Each row below holds a small network's activations on one input, seen along a few directions.
Each table varies a few parts of the input and shows all the possible inputs, shuffled.
A made-up example of a description, with smaller parts first: one of 4 places along a line, together with either a single point or one of 11 places around a ring or (one of 2 separate values, together with one of 8 places around a ring).
Shared parts are said once, and a part with two or three values counts as separate values.

A family of inputs:
R1: [ -5 -11 -13 -21   1  94  22  15  21 -43  20  28  -2  16]
R2: [-14   7 -30 -41  17  42 -11 -45 -19 -21  39   8   0  52]
R3: [ 63  -8  -8  34 -46 -33  46   1  22   7  41 -13  -4 -81]
R4: [ 49 -55 -18  21 -38  -8  28  15  12  33   8  -3 -31 -25]
R5: [-27  40 -17 -24  27   3   2 -56  15 -47  58   2  41 -17]
R6: [-43  -2  34  23  19 -36 -22  40 -18  24 -86 -21 -17  32]
R7: [  3 -44   3 -62 -64 -16 -65 -16 -40  25  25  10 -16   5]
R8: [ 23  52   2  55  79 -51  32  16  35   5 -58 -33  36 -28]
R9: [-61  -1  29 -68 -25  20 -69 -35 -48 -24  35  23 -10  51]
R10: [  7  41 -31  -2 -10  60  23  -5  39 -57  42  17  19 -45]
R11: [-76  25  51 -28  24 -10 -43  -2 -37  -6 -42 -17  22  65]
R12: [ 53 -25 -41 -53 -39   7   3 -31 -15  24  36  29   1  11]
R13: [-24  80 -13  -5  80 -13  14 -35  17  -8   5 -26  62 -13]
R14: [ 13 -64   6  12 -87 -21 -26  29 -22  37  13 -10 -64 -28]
R15: [ -7 -45  25  48 -48 -27 -13  55  -9  35 -48 -12 -57  -4]
R16: [ 31 -31  17  58  -2 -19  44  39  26  24 -45   9 -19   7]
R17: [-59 -35   6 -24 -21  64 -48  43 -17 -53  -4  21 -23  22]
R18: [ 34  -4 -53  -8 -13 -25  11 -43  -3 -13  67  23  19 -65]
R19: [ 43  17  -3  86  18 -39  28  23  36  18  -1 -18 -16 -65]
R20: [-20  38  21 -31  68  20  15 -26   4  24 -31 -15  49  64]
R21: [ 16  25  32  30  61 -12  30  20   1  15 -73  -1   8  46]
What do these inputs look like to the network? -> one of 3 separate values, together with either a single point or one of 6 places around a ring
The inputs of R8 and R6 match in every part but the choice among 3 separate values. If R3 is changed in the same way as R8 into R6, which row does it become? -> R14
Change only the choice among 3 separate values in R17. List by row number the other rows that result. -> R1, R10
Change only the choice among 3 separate values in R19. List by row number the other rows that result. -> R15, R16
Change only the place on the ring of 6 in R21. List by row number the other rows that result. -> R2, R4, R12, R16, R20

A family of inputs:
R22: [-50 -52   9 -34 -36  71 -25  34  13 -71  22  47 -48  25]
R23: [-14 -53   0 -61 -34  33 -18 -44 -35 -16  64  18  -7  31]
R24: [  9  14 -50 -84  -2  -9 -44 -67 -15  10  38   5  15  26]
R25: [ 22  47  -5  54   8 -39  25  18  40 -14   7 -31   3 -78]
R26: [ 69 -37  -1  33 -48 -32  32   3 -23  47  16   6 -35 -36]
R27: [-59  48   0  -6  72  45 -14 -11   7 -19 -24   9  37  70]
R28: [ -2 -31 -11 -29   0  75  42 -39   3 -60  60   7  32  46]
R29: [ 58 -65   4  30 -64 -30   4  33 -17  38 -44   5 -49   2]
R30: [-66  40 -22 -31  12  11   3 -27  19 -77  44  14  28 -11]
R31: [ 70 -19 -16  59  15  24  83  22  18  15  25 -28  -5 -19]
R32: [-31 -69   8 -48 -27  35 -74   6 -40 -15   1  12 -26  51]
R33: [ 16  15  61  45  36 -37  12  26  -2  66 -72 -21  -9   5]
R34: [-80   6  12 -60   7  -4 -57 -28 -32  16  23 -15  18  32]
R35: [ 35  46  12  74  50 -11  34  39  25  39 -61  -2  22  -7]
R36: [-76  10  -8 -57 -15 -21 -20 -33 -11 -42  41   9  26  -2]
R37: [ 92  24 -35  -3 -17 -56  -9 -18  -6  58  -5 -17 -12 -48]
R38: [ 11   4   7  24 -35 -56   9   0  14  13   0 -16  15 -70]
R39: [ 27 -36  14  53 -61  26   3  97  11   3 -39   8 -71 -43]
R40: [ 57  41 -19  65  43 -20  54  11  61  -8 -38 -11   7 -36]
R41: [ 15  -1  27  27  -8 -58 -13  13  -8  60 -24 -27  -4 -30]
R42: [-71  17  36 -37  43   8 -24 -12 -26  13 -31   6  26  76]
R43: [-32  52 -23 -15  62  45  -4 -21   5 -57  -1  23  39  18]
What do these inputs look like to the network? -> one of 2 separate values, together with either a single point or one of 4 places along a line or one of 6 places around a ring
The inputs of R39 and R22 match in every part but the choice among 2 separate values. If R40 is changed in the same way as R39 into R22, which row does it become? -> R43
Change only the choice among 2 separate values in R38. List by row number the other rows that result. -> R36
